Each row below holds a small network's activations on one record, seen along a few directions.
After each row come some of the record's fields: P, U, W, J, B, L.
Not every record has every field; a missing one is written absent.
Other fields move the rows too, some of them a lot.
In the rows, zero is written as 500.
Random noise pushes rows far along 4 fixed directions. That doesn't count. These rows show it; they differ only by the noise:
[515 465 356 302 599 499 432 381 352 555 431 491 539 463 497 689 431 622
 372 492 425 513 519 524 519 473]
[676 607 308 618 625 335 467 524 581 440 355 319 785 541 464 652 507 551
 449 579 499 499 459 559 439 536]
[807 517 493 402 366 498 510 588 447 422 339 482 686 547 647 554 394 400
 442 407 599 443 655 652 553 400]
[370 579 680 215 309 705 680 603 315 390 415 796 385 397 612 285 467 408
 599 366 511 470 603 436 514 377]
[390 560 352 432 655 462 485 425 444 500 427 477 557 443 435 606 531 619
 452 553 380 542 428 449 450 533]
[324 690 560 316 496 590 708 581 360 407 438 742 490 391 426 344 464 599
 654 508 560 441 459 316 400 427]

[549 326 468 511 502 495 353 399 585 544 511 409 426 552 656 645 479 447
 284 440 390 573 564 639 614 527] => P is p2, U is u8, W is w1, J is j1, B is b2, L is l2
[384 683 513 616 493 487 708 560 500 373 490 563 589 493 358 359 588 567
 760 532 572 426 456 359 386 534] => P is p1, U is u5, W is w2, J is j2, B is b3, L is l2
[482 602 530 506 487 510 597 577 499 413 508 608 489 444 436 345 450 501
 592 513 596 443 571 452 477 483] => P is p2, U is u2, W is w2, J is j1, B is b3, L is l1
[487 437 757 552 237 571 555 562 424 482 553 538 394 504 684 346 520 308
 545 323 584 510 634 629 648 373] => P is p1, U is u5, W is w1, J is j2, B is b1, L is l1
[521 431 432 581 478 425 419 493 562 576 444 397 453 573 548 541 628 399
 420 516 346 577 453 535 542 473] => P is p2, U is u7, W is w1, J is j2, B is b1, L is l2
[412 610 456 560 621 486 525 555 623 517 558 602 490 512 408 438 550 535
 493 575 472 519 366 291 379 559] => P is p2, U is u3, W is w1, J is j2, B is b1, L is l2
[322 595 744 529 370 581 670 623 514 479 560 688 359 448 469 195 522 500
 704 498 579 500 471 389 458 452] => P is p2, U is u8, W is w2, J is j1, B is b1, L is l1
[244 408 651 358 452 609 490 488 415 504 648 617 273 354 615 385 523 445
 476 363 361 552 515 482 593 532] => P is p2, U is u6, W is w2, J is j1, B is b1, L is l1
[430 521 593 761 390 519 578 606 514 358 443 384 503 539 574 454 631 366
 570 512 427 558 521 631 470 529] => P is p2, U is u4, W is w1, J is j2, B is b3, L is l1
[619 438 439 460 565 498 476 398 390 529 513 365 600 548 464 658 411 622
 386 486 600 422 525 562 523 445] => P is p1, U is u3, W is w1, J is j1, B is b2, L is l2
[367 336 471 410 542 596 377 378 376 580 501 503 356 497 622 600 572 465
 380 413 250 626 538 592 656 519] => P is p2, U is u5, W is w2, J is j2, B is b1, L is l1
[520 476 357 505 650 462 423 392 532 524 563 386 598 355 441 648 441 605
 362 496 591 484 475 493 488 609] => P is p1, U is u4, W is w1, J is absent, B is b2, L is l1
[572 400 281 428 602 375 364 419 470 626 522 423 540 571 440 711 425 664
 389 556 466 514 441 429 467 536] => P is p2, U is u6, W is w1, J is j2, B is b3, L is l2
[297 518 510 573 503 496 517 452 587 497 462 458 450 501 487 400 610 472
 551 554 413 593 452 456 468 563] => P is p1, U is u8, W is w1, J is j1, B is b3, L is l2
[610 489 568 461 470 490 528 481 451 577 568 475 514 488 475 535 319 562
 447 441 716 451 540 579 531 409] => P is p1, U is u1, W is w1, J is j1, B is b4, L is l1
[473 489 442 254 573 527 537 477 301 655 471 628 424 558 378 548 385 687
 507 561 549 393 478 316 460 376] => P is p1, U is u7, W is w1, J is j2, B is b1, L is l2
[318 664 559 753 527 473 731 561 521 352 564 451 561 391 373 369 549 608
 665 591 588 428 385 472 460 600] => P is p2, U is u4, W is w2, J is j1, B is b4, L is l1
[390 608 469 666 504 520 585 552 467 372 320 448 552 574 417 452 643 563
 711 627 360 496 458 420 460 523] => P is p2, U is u8, W is w2, J is j2, B is b2, L is l2
[677 446 465 448 504 479 396 417 448 525 525 494 498 574 557 595 399 540
 405 491 558 422 563 590 563 455] => P is p2, U is u8, W is w2, J is j1, B is b1, L is l2
[388 623 615 631 464 525 573 529 503 434 498 497 487 470 455 431 557 509
 653 495 478 460 405 466 483 493] => P is p2, U is u8, W is w2, J is j2, B is b1, L is l2
[581 493 593 368 462 559 569 498 481 514 522 619 476 485 537 513 339 582
 449 452 640 441 541 499 545 441] => P is p2, U is u8, W is w1, J is j1, B is b1, L is l2
[604 496 454 481 502 585 425 468 727 423 490 464 564 348 681 544 492 289
 346 342 422 534 634 622 646 609] => P is p2, U is u2, W is w2, J is j2, B is b1, L is l2
[735 514 390 427 603 428 401 479 497 568 379 393 693 590 462 682 384 620
 443 587 615 462 497 533 470 436] => P is p1, U is u8, W is w1, J is j2, B is b1, L is l2
[360 621 469 395 628 521 555 512 442 561 581 632 450 468 352 463 500 692
 542 623 535 531 386 303 390 445] => P is p2, U is u3, W is w1, J is j2, B is b1, L is l1
[427 485 448 560 635 503 541 359 465 471 619 376 614 386 385 648 465 689
 486 463 554 453 483 585 565 556] => P is p2, U is u5, W is w2, J is j1, B is b3, L is l1
[172 486 598 461 494 646 568 499 488 438 530 648 344 370 593 292 557 411
 551 418 389 614 488 456 524 511] => P is p1, U is u6, W is w1, J is j2, B is b3, L is l1
[718 370 621 459 370 416 429 543 487 640 579 492 384 583 655 568 376 372
 374 403 557 517 611 579 506 402] => P is p2, U is u2, W is w1, J is j2, B is b1, L is l2
[572 453 601 221 363 595 470 522 273 522 410 670 395 597 510 409 372 452
 537 440 506 450 607 465 455 349] => P is p1, U is u8, W is w2, J is j1, B is b3, L is l2
[493 347 482 798 409 489 407 382 673 394 524 165 569 433 651 694 676 352
 360 371 337 559 623 847 682 655] => P is p2, U is u8, W is w1, J is j1, B is b3, L is l1
[638 494 434 483 554 497 586 405 505 490 497 389 731 411 436 679 398 702
 523 531 735 385 575 595 529 536] => P is p1, U is u8, W is w1, J is absent, B is b2, L is l1
[439 489 390 462 571 503 491 433 376 482 351 463 567 563 385 549 577 568
 610 617 324 475 444 443 398 489] => P is p1, U is u8, W is w2, J is j2, B is b3, L is l2
[567 578 440 421 484 588 470 564 560 485 396 566 545 506 522 375 574 369
 510 502 418 544 501 393 435 517] => P is p1, U is u3, W is w2, J is j2, B is b1, L is l2
[353 460 563 582 425 517 547 408 275 451 377 365 498 556 411 608 638 610
 670 598 307 561 539 581 509 491] => P is p2, U is u8, W is w2, J is absent, B is b2, L is l1
[596 354 653 623 385 457 431 442 461 563 574 336 478 560 551 626 461 505
 452 407 590 521 573 677 566 451] => P is p1, U is u8, W is w1, J is j1, B is b2, L is l1
[406 515 308 454 733 493 465 437 486 532 518 531 498 450 330 532 484 651
 500 601 481 511 369 393 485 532] => P is p2, U is u7, W is w2, J is j2, B is b3, L is l1
[406 530 466 361 540 508 566 520 406 477 514 626 482 503 394 452 412 623
 536 498 574 436 415 363 476 454] => P is p2, U is u5, W is w1, J is j1, B is b3, L is l2
[390 595 400 385 589 593 612 477 528 434 463 604 509 362 387 397 527 567
 607 548 519 479 486 332 477 504] => P is p1, U is u7, W is w2, J is j2, B is b3, L is l2
[578 537 406 564 435 540 399 630 637 339 218 430 619 611 584 408 692 297
 558 540 254 547 558 526 504 549] => P is p2, U is u8, W is w2, J is j2, B is b2, L is l2
[613 622 573 413 364 473 442 761 527 497 372 690 428 690 532 224 516 297
 602 549 478 563 511 340 385 368] => P is p2, U is u1, W is w2, J is j2, B is b1, L is l2
[293 408 530 404 481 482 356 494 427 651 554 599 220 555 541 487 534 467
 443 523 333 582 393 412 501 453] => P is p2, U is u8, W is w1, J is j2, B is b1, L is l2
[765 447 635 465 245 550 582 615 348 477 356 523 590 648 638 444 434 408
 571 392 604 429 691 632 643 369] => P is p1, U is u5, W is w2, J is j2, B is b1, L is l1
[423 559 613 668 445 413 584 592 495 520 616 506 439 575 483 380 587 451
 586 573 525 506 449 435 373 462] => P is p2, U is u3, W is w1, J is j2, B is b1, L is l1
[374 486 589 549 420 484 548 572 572 526 555 587 341 482 529 384 604 345
 505 485 451 595 425 453 522 520] => P is p2, U is u7, W is w1, J is j2, B is b1, L is l2
[480 562 463 491 540 558 515 551 455 502 483 594 507 554 455 426 554 537
 562 575 416 490 487 385 436 470] => P is p2, U is u3, W is w2, J is j2, B is b1, L is l1

Here are new rows. What are their fields?
[251 645 299 472 701 563 565 468 582 420 447 552 605 347 353 445 580 667
 593 611 378 567 378 356 449 626] => P is p2, U is u6, W is w2, J is j2, B is b3, L is l1
[260 463 428 359 656 636 514 402 412 535 543 623 373 384 382 571 496 622
 462 493 446 534 449 423 516 493] => P is p2, U is u7, W is w1, J is j2, B is b3, L is l1
[635 457 507 599 460 515 496 497 616 425 497 326 574 429 637 577 455 371
 416 341 611 474 628 706 597 507] => P is p1, U is u2, W is w1, J is j2, B is b3, L is l2
[717 434 511 478 360 529 496 508 492 454 474 415 554 481 606 481 392 399
 457 417 623 484 609 596 586 484] => P is p1, U is u4, W is w2, J is j1, B is b3, L is l2
[315 602 609 420 462 628 675 556 363 396 514 739 391 466 390 352 479 598
 744 517 581 374 442 362 420 470] => P is p2, U is u8, W is w2, J is j2, B is b3, L is l2
[651 454 563 654 464 346 477 580 500 521 476 432 509 627 522 541 446 409
 503 520 540 509 524 518 436 452] => P is p2, U is u2, W is w1, J is j2, B is b2, L is l2
[467 426 521 732 477 294 318 506 641 597 519 354 383 635 555 545 645 337
 416 575 276 685 383 555 423 524] => P is p2, U is u8, W is w1, J is j2, B is b1, L is l2
[378 469 537 470 497 496 441 459 532 572 573 550 349 495 517 437 563 454
 455 432 304 580 422 401 518 522] => P is p2, U is u5, W is w2, J is j1, B is b1, L is l2
[335 507 400 226 668 569 545 323 346 626 587 660 392 323 364 543 357 801
 421 568 564 443 434 264 442 503] => P is p1, U is u4, W is w1, J is j1, B is b1, L is l2
[662 546 623 475 400 502 521 655 508 515 535 612 540 511 514 460 391 507
 561 478 751 417 501 490 471 415] => P is p2, U is u8, W is w1, J is j2, B is b1, L is l1
[720 433 423 617 446 411 504 485 526 440 405 296 722 577 538 631 516 450
 490 459 542 487 541 643 536 466] => P is p1, U is u5, W is w1, J is j2, B is b3, L is l2
[349 328 515 357 489 585 381 378 472 547 475 448 320 513 621 490 555 411
 395 453 259 628 532 578 584 493] => P is p1, U is u8, W is w2, J is j1, B is b3, L is l2
[359 493 324 564 656 425 371 458 703 489 521 417 539 440 552 540 616 388
 406 510 327 587 441 478 464 653] => P is p1, U is u6, W is w1, J is j2, B is b3, L is l2
[571 417 566 464 415 571 594 448 332 480 557 462 516 434 494 677 403 689
 526 448 671 391 557 647 602 443] => P is p2, U is u8, W is w1, J is j2, B is b2, L is l1
[796 534 514 425 370 548 471 623 579 465 367 630 602 580 600 459 406 409
 474 462 634 425 596 527 491 413] => P is p2, U is u8, W is w1, J is j2, B is b1, L is l2
[497 423 464 477 589 490 391 384 447 567 550 480 429 475 477 621 486 593
 390 487 455 478 457 580 547 568] => P is p2, U is u8, W is w2, J is j1, B is b1, L is l1
[587 603 461 725 558 328 511 593 705 498 591 402 610 506 409 466 527 524
 506 575 651 434 433 441 463 537] => P is p2, U is u7, W is w1, J is j1, B is b1, L is l1
[329 422 675 662 419 426 429 558 548 584 658 506 291 522 535 431 593 409
 498 481 407 575 400 509 502 528] => P is p2, U is u8, W is w1, J is j1, B is b1, L is l1
[606 385 486 628 399 462 482 465 416 462 383 298 658 550 509 654 544 482
 561 522 468 466 568 676 516 468] => P is p1, U is u8, W is w1, J is j2, B is b3, L is l1
[467 319 601 535 413 535 398 399 512 535 620 422 337 417 739 621 537 337
 333 337 441 548 551 730 664 513] => P is p2, U is u8, W is w1, J is j2, B is b1, L is l2
[572 523 486 312 544 598 618 446 434 442 540 632 590 387 426 553 308 723
 487 467 770 328 550 521 507 467] => P is p2, U is u8, W is w1, J is j1, B is b3, L is l1
[601 478 433 468 585 455 338 532 580 603 438 437 493 600 530 524 520 408
 426 532 397 549 490 456 478 466] => P is p1, U is u7, W is w2, J is j2, B is b1, L is l2
